These are the activations of a small network on made-up records, seen along a few directions, one row for each record.
Each row is followed by the record's values for the fields C, W, P, K, G, J, V.
Not every record has every field; a missing one is left out.
The largest differences between rows may come from other fields.
Random noise pushes rows far along 4 fixed directions. That doesn't count. These rows show it; they differ only by the noise:
103	228	101	-94	37	-275	390	42	164	109	17	291	59	53	-252	7	305	-234
-91	328	280	-190	627	22	119	-136	285	1	488	226	-28	-34	-257	-59	-27	109
-193	-132	40	108	224	121	80	186	137	92	116	-140	88	-58	-171	-218	-30	188
-71	-39	85	-13	254	-149	127	114	3	85	91	79	178	227	-19	-191	104	56
168	521	315	-351	464	-406	332	-199	163	26	320	583	48	277	-151	78	292	-220
-92	-160	-59	130	-36	-108	201	204	27	128	-61	-52	177	30	-141	-234	109	-25

68	196	225	-253	225	147	-167	-123	-53	-119	374	48	-210	-13	-92	274	-297	135 -> C: c3 / W: w1 / P: p2 / K: k2 / J: j1
204	-12	131	31	-55	-165	-27	116	-228	-45	-103	-32	-33	168	64	179	44	-148 -> C: c2 / W: w1 / P: p1 / G: g1 / J: j2 / V: v1
-52	23	-327	-125	-514	-608	106	-460	-175	-147	-31	347	314	-74	-187	-521	14	-560 -> C: c1 / P: p1 / G: g1 / J: j1 / V: v2
-196	245	-36	-264	412	-134	-70	-519	33	-185	701	313	221	-145	-349	-457	-376	-90 -> C: c1 / P: p2 / J: j1
244	341	-4	-169	-487	-192	303	-119	110	-44	33	256	-162	-252	-440	308	83	-493 -> C: c3 / W: w1 / P: p2 / K: k2 / J: j1
-44	-91	-156	-50	-434	171	156	212	182	-76	-426	-40	-88	-140	-50	62	186	-33 -> C: c1 / P: p3 / J: j1
-241	-112	1	-129	24	140	-62	152	39	37	-378	-28	46	272	322	-153	178	176 -> C: c1 / P: p1 / G: g3 / J: j2 / V: v2
-43	223	10	-316	5	-317	-119	-226	-196	-201	208	165	197	200	-67	-264	-60	-223 -> C: c3 / W: w1 / P: p1 / K: k4 / G: g3 / J: j2 / V: v2
-269	-300	-198	65	-175	149	-146	86	-171	-46	-157	-233	145	-4	61	-369	-276	159 -> C: c1 / P: p2 / G: g3 / J: j2
74	180	522	-302	581	566	-99	427	212	-29	-18	-108	-318	309	37	479	313	675 -> C: c3 / W: w2 / P: p1 / K: k4 / J: j1
30	-59	-8	131	75	-505	270	76	-114	174	-44	196	388	390	51	-264	313	-213 -> C: c1 / P: p2 / G: g4 / J: j2 / V: v1
55	-271	-111	112	-301	81	10	290	-212	13	-348	-227	97	136	81	-49	167	78 -> C: c3 / W: w1 / P: p1 / K: k4 / J: j1
326	251	8	-245	-126	-411	-55	-354	-374	-208	240	294	17	5	75	-8	-205	-303 -> C: c3 / W: w2 / P: p3 / K: k4 / G: g1 / J: j2
-310	12	79	91	416	184	-84	-147	218	-6	149	-65	-37	-8	353	-74	-72	206 -> C: c3 / W: w1 / P: p4 / K: k2 / G: g4 / J: j2 / V: v1
341	436	319	-245	188	-53	69	-110	43	-111	169	128	-259	47	-7	429	-45	-15 -> C: c3 / W: w1 / P: p2 / K: k4 / G: g4 / J: j2
-223	-87	66	-128	-192	242	-2	228	228	23	-379	3	-7	137	128	-50	361	119 -> C: c2 / W: w1 / P: p1 / G: g1 / J: j1 / V: v2
2	-240	-261	372	-77	-281	-55	-135	-302	145	-81	29	182	-14	171	-239	-102	-183 -> C: c1 / P: p1 / G: g1 / J: j1 / V: v1
89	255	-67	-161	164	-634	128	-561	-173	-120	601	437	320	25	-467	-413	-199	-405 -> C: c1 / P: p2 / J: j1
-45	22	156	158	587	-15	-325	-329	-174	2	496	-1	38	53	340	150	-454	90 -> C: c3 / W: w1 / P: p2 / K: k2 / G: g1 / J: j1 / V: v1
-358	102	-29	-282	237	152	-287	-387	35	-299	205	181	46	22	229	-360	-258	102 -> C: c1 / P: p4 / G: g1 / J: j2 / V: v2
212	256	-3	-252	-473	-75	133	-139	-28	-130	-401	178	-90	-7	167	205	250	-409 -> C: c3 / W: w1 / P: p1 / K: k4 / G: g1 / J: j2
252	-98	31	114	-369	130	135	352	-59	108	-437	-170	-107	39	-77	256	203	58 -> C: c3 / W: w1 / P: p2 / K: k4 / J: j1
384	478	-99	-187	-462	-236	176	-373	-51	-165	61	265	-241	-419	-319	264	-75	-605 -> C: c3 / W: w1 / P: p1 / K: k4 / J: j1
-20	215	-71	-96	-285	-67	186	-191	180	-35	-259	317	-66	-55	24	-27	311	-352 -> C: c1 / P: p1 / G: g1 / J: j1 / V: v1
89	303	302	-104	540	179	-253	-92	-54	-53	544	-45	-226	-28	-82	120	-333	270 -> C: c3 / W: w1 / P: p2 / K: k4 / G: g4 / J: j2 / V: v1
151	-429	-156	263	-115	-11	-133	331	-374	112	-155	-364	91	101	185	-19	-236	131 -> C: c2 / W: w1 / P: p3 / G: g4 / J: j2
294	56	-90	114	-264	-46	132	-5	-26	122	-251	58	-83	-101	176	211	207	-240 -> C: c3 / W: w1 / P: p1 / K: k4 / G: g1 / J: j1
117	189	32	78	143	-171	98	-131	103	82	-60	289	-69	15	116	173	221	-141 -> C: c1 / P: p4 / G: g1 / J: j1 / V: v1
173	-40	87	14	-26	-223	264	287	8	129	-311	117	74	193	3	260	406	8 -> C: c1 / P: p3 / G: g1 / J: j2 / V: v2
106	75	68	171	27	-318	341	91	93	199	-83	149	118	129	-134	-20	290	-204 -> C: c1 / P: p2 / G: g4 / J: j2 / V: v1
9	-9	-20	72	66	264	-221	-130	-78	-64	225	-233	-117	-313	-123	-26	-465	173 -> C: c3 / W: w1 / P: p2 / K: k4 / J: j1
50	315	-146	-92	-239	-8	251	-398	318	-110	211	183	-208	-700	-645	-43	-126	-363 -> C: c1 / P: p4 / J: j1
72	108	245	-32	256	36	90	146	163	205	157	93	-92	-12	-287	269	167	236 -> C: c3 / W: w1 / P: p2 / K: k2 / G: g1 / J: j1 / V: v2
-351	267	-70	-549	360	-326	-143	-591	-34	-344	384	483	355	347	150	-633	-84	-200 -> C: c1 / P: p4 / G: g3 / J: j2
-333	-268	-205	386	-186	534	-224	-120	110	-38	183	-488	-214	-720	24	-143	-478	47 -> C: c3 / W: w1 / P: p1 / K: k2 / G: g1 / J: j2 / V: v1
-249	-96	-105	366	281	286	-163	-237	321	67	496	-210	-58	-643	-189	-203	-383	-23 -> C: c2 / W: w1 / P: p1 / G: g1 / J: j1 / V: v1
-282	-310	-66	-182	186	-85	-471	-73	-488	-332	332	-195	477	325	196	-605	-440	227 -> C: c3 / W: w1 / P: p3 / K: k4 / G: g1 / J: j2
-49	107	115	-45	204	287	56	211	233	28	14	-134	-57	-58	-322	117	199	224 -> C: c3 / W: w1 / P: p1 / K: k4 / G: g3 / J: j1
232	-48	156	-126	-97	-147	258	400	-90	174	-388	163	76	522	-2	179	525	26 -> C: c1 / P: p2 / J: j1

Here are new rows. What are their fields?
406	201	121	-29	93	-346	98	77	-208	126	63	208	78	396	14	230	231	-120 -> C: c3 / W: w1 / P: p2 / K: k4 / G: g4 / J: j1
-76	194	251	-86	302	404	45	-61	327	46	361	-153	-339	-399	-331	192	-208	244 -> C: c3 / W: w1 / P: p2 / K: k2 / G: g4 / J: j2
-225	465	18	30	340	288	29	-491	526	-108	433	167	-346	-670	-181	-40	-289	-59 -> C: c1 / P: p4 / G: g4 / J: j2 / V: v1
-335	27	106	-66	418	242	-169	-91	211	43	400	-99	-39	-114	-58	-210	-225	409 -> C: c3 / W: w1 / P: p2 / K: k2 / G: g4 / J: j2 / V: v2
5	-118	-253	-9	-305	-325	90	-161	-228	-54	-110	146	228	70	-31	-330	34	-319 -> C: c1 / P: p1 / J: j1
-161	-91	104	97	134	261	21	344	306	95	-393	-65	-110	310	386	68	372	295 -> C: c1 / P: p4 / G: g4 / J: j2 / V: v1
-59	125	138	-193	-66	92	149	17	287	-30	-288	101	-107	-50	-18	117	293	-14 -> C: c1 / P: p1 / G: g1 / J: j2 / V: v2
101	163	300	-94	192	-148	-132	-57	-101	-80	243	153	-112	268	21	257	-77	52 -> C: c3 / W: w1 / P: p2 / K: k2 / G: g1 / J: j1 / V: v1
-117	259	75	-222	327	-302	92	-321	126	-22	245	373	217	174	115	-264	-7	-144 -> C: c1 / P: p2 / G: g4 / J: j2 / V: v2
-28	166	-190	-9	-378	53	120	-363	144	-50	-60	90	-190	-414	-53	54	-71	-377 -> C: c3 / W: w1 / P: p1 / K: k2 / J: j1
-483	-1	-41	-87	150	371	-11	-67	412	-135	402	-139	97	-666	-686	-450	-269	167 -> C: c1 / P: p3 / G: g1 / J: j2 / V: v2
43	5	69	59	253	39	-141	71	-128	-1	-15	-104	63	236	169	125	-93	245 -> C: c3 / W: w1 / P: p2 / K: k4 / G: g3 / J: j1
192	-174	-72	338	-100	102	-107	82	-109	70	-31	-285	-58	-176	122	156	-131	40 -> C: c3 / W: w1 / P: p1 / K: k4 / G: g1 / J: j1
198	154	32	61	-353	65	445	220	320	102	-159	19	-192	-353	-635	310	255	-103 -> C: c1 / P: p2 / J: j1
20	209	-21	223	110	100	148	-267	361	92	-93	128	-199	-404	118	264	57	-186 -> C: c1 / P: p4 / G: g1 / J: j1 / V: v1
69	-144	4	353	-189	205	167	250	119	192	-500	-115	-209	-80	328	243	261	17 -> C: c1 / P: p1 / G: g1 / J: j2 / V: v1
262	352	77	-169	-314	-116	144	7	65	-84	-68	144	-145	-34	-176	203	123	-222 -> C: c3 / W: w1 / P: p2 / K: k4 / G: g4 / J: j2
-159	91	-30	-132	-52	-82	42	-69	48	-6	-147	149	111	81	98	-167	22	-37 -> C: c1 / P: p2 / G: g3 / J: j2 / V: v2
-1	-183	-304	176	-581	-26	-5	-147	-241	-35	-268	-137	-45	-176	213	14	-158	-293 -> C: c3 / W: w1 / P: p1 / K: k2 / J: j1
